A small network was trained on made-up records. Each row is its average activation on records with the value named, seen along a few directions.
Values that are neighbours, or in one group, have similar rows; names and order tell nothing.
(in the rows, 500 means zero)
Strong random noise was added to every row along 12 fixed directions; ignore it. To show where, here is one row again and again, with new noise each time:
[442 621 483 504 649 161 445 528 554 738 491 575 525 669 480 259 698 519
 597 455 533 335]
[577 537 530 553 592 273 505 691 661 361 593 421 383 500 460 274 597 520
 451 435 473 518]
[573 401 268 627 316 699 420 617 449 497 435 373 422 522 604 485 554 569
 717 400 532 630]
[412 244 365 460 499 486 319 573 775 601 667 631 416 536 356 553 667 593
 646 464 504 599]
[583 488 646 510 606 346 514 506 535 413 556 534 432 490 362 559 407 699
 382 502 633 473]
[586 803 570 502 393 405 537 492 444 709 518 462 443 458 357 497 562 651
 638 560 332 440]
[499 530 396 458 452 436 493 412 319 714 683 519 455 653 414 696 541 439
 462 538 427 388]
[444 202 467 375 366 458 512 509 397 346 722 611 353 423 592 635 540 456
 470 519 260 604]
[382 309 444 529 568 724 601 569 733 409 689 726 612 563 412 662 445 282
 384 469 320 599]
[554 428 610 484 658 435 393 586 498 496 533 640 484 541 256 503 580 550
 543 372 711 520]
[543 465 461 532 645 424 460 329 315 353 515 591 511 498 398 401 551 542
 550 471 411 388]
[359 631 512 511 466 548 659 447 859 509 437 521 576 424 480 310 475 475
 545 683 147 492]
[462 597 235 533 520 539 305 301 392 420 789 502 602 409 680 628 518 521
 465 462 192 498]
[530 522 545 545 723 610 452 469 415 102 489 590 632 360 447 288 525 336
 485 365 378 550]


Z, 11 values:
z9: [536 499 445 540 382 583 516 450 363 521 380 524 487 432 637 447 567 604
 745 457 368 470]
z6: [350 610 479 557 511 716 539 394 652 692 436 636 649 598 295 639 448 477
 606 599 405 449]
z10: [671 650 363 576 291 652 485 834 529 738 615 435 481 472 523 534 722 409
 722 315 330 653]
z2: [384 537 586 461 517 405 441 686 742 499 552 639 553 411 623 326 654 497
 648 436 331 635]
z1: [551 476 622 519 508 509 682 638 628 540 656 712 526 452 385 686 508 448
 388 473 380 560]
z7: [606 532 397 615 511 417 570 370 360 317 435 215 341 573 532 428 399 615
 430 632 547 367]
z11: [516 330 609 384 436 498 627 485 379 496 571 657 480 425 519 689 515 408
 403 528 364 539]
z3: [625 363 288 696 511 724 438 456 331 367 510 609 479 496 429 506 597 560
 757 343 347 494]
z5: [374 473 601 427 596 187 571 243 409 556 479 737 632 422 700 471 472 548
 400 600 405 331]
z4: [493 453 410 502 517 434 338 629 320 508 645 571 532 533 697 553 637 472
 536 270 546 570]
z8: [605 544 657 522 567 505 679 445 161 390 529 724 649 448 654 696 342 478
 371 343 423 425]
The values of Z form a line.
- Going along Z from z5 by way of its neighbour z1, in what order are z6, z11, z3, z8 met? => z11, z8, z3, z6
- Name the neighbours of z2, in listed order. => z7, z4

K, 11 values:
k5: [440 428 428 388 374 666 441 343 156 545 393 517 578 479 671 562 517 331
 585 485 485 527]
k9: [439 358 324 538 538 428 453 479 415 538 561 423 485 724 692 512 494 435
 378 447 684 401]
k1: [624 513 482 539 565 257 429 486 262 436 556 409 388 576 524 509 503 640
 425 451 648 413]
k11: [327 712 715 448 639 531 536 596 470 637 538 778 775 571 593 591 452 271
 456 377 464 498]
k7: [391 575 514 448 478 328 413 494 379 615 434 455 562 556 817 513 451 549
 434 488 646 480]
k3: [559 369 409 508 557 191 370 448 482 535 775 525 412 532 666 700 474 780
 333 465 589 438]
k8: [482 455 476 602 430 469 537 568 716 346 451 593 472 293 639 336 545 746
 686 512 260 629]
k4: [617 454 331 516 441 611 431 337 233 649 548 547 475 536 362 703 563 559
 647 469 467 417]
k10: [337 502 482 464 668 507 391 361 536 352 316 595 689 430 615 114 604 417
 629 456 432 455]
k2: [508 267 606 420 407 585 663 608 229 595 564 631 411 669 344 791 489 242
 416 490 609 535]
k6: [544 346 530 320 310 376 423 601 578 363 577 356 268 248 612 438 602 538
 530 545 413 659]
The values of K form a line.
- Going along K from k6 by way of its neighbour k4, in what order are k5, k1, k3, k8 met? => k3, k5, k8, k1
- Name the neighbours of k10, in listed order. => k9, k7
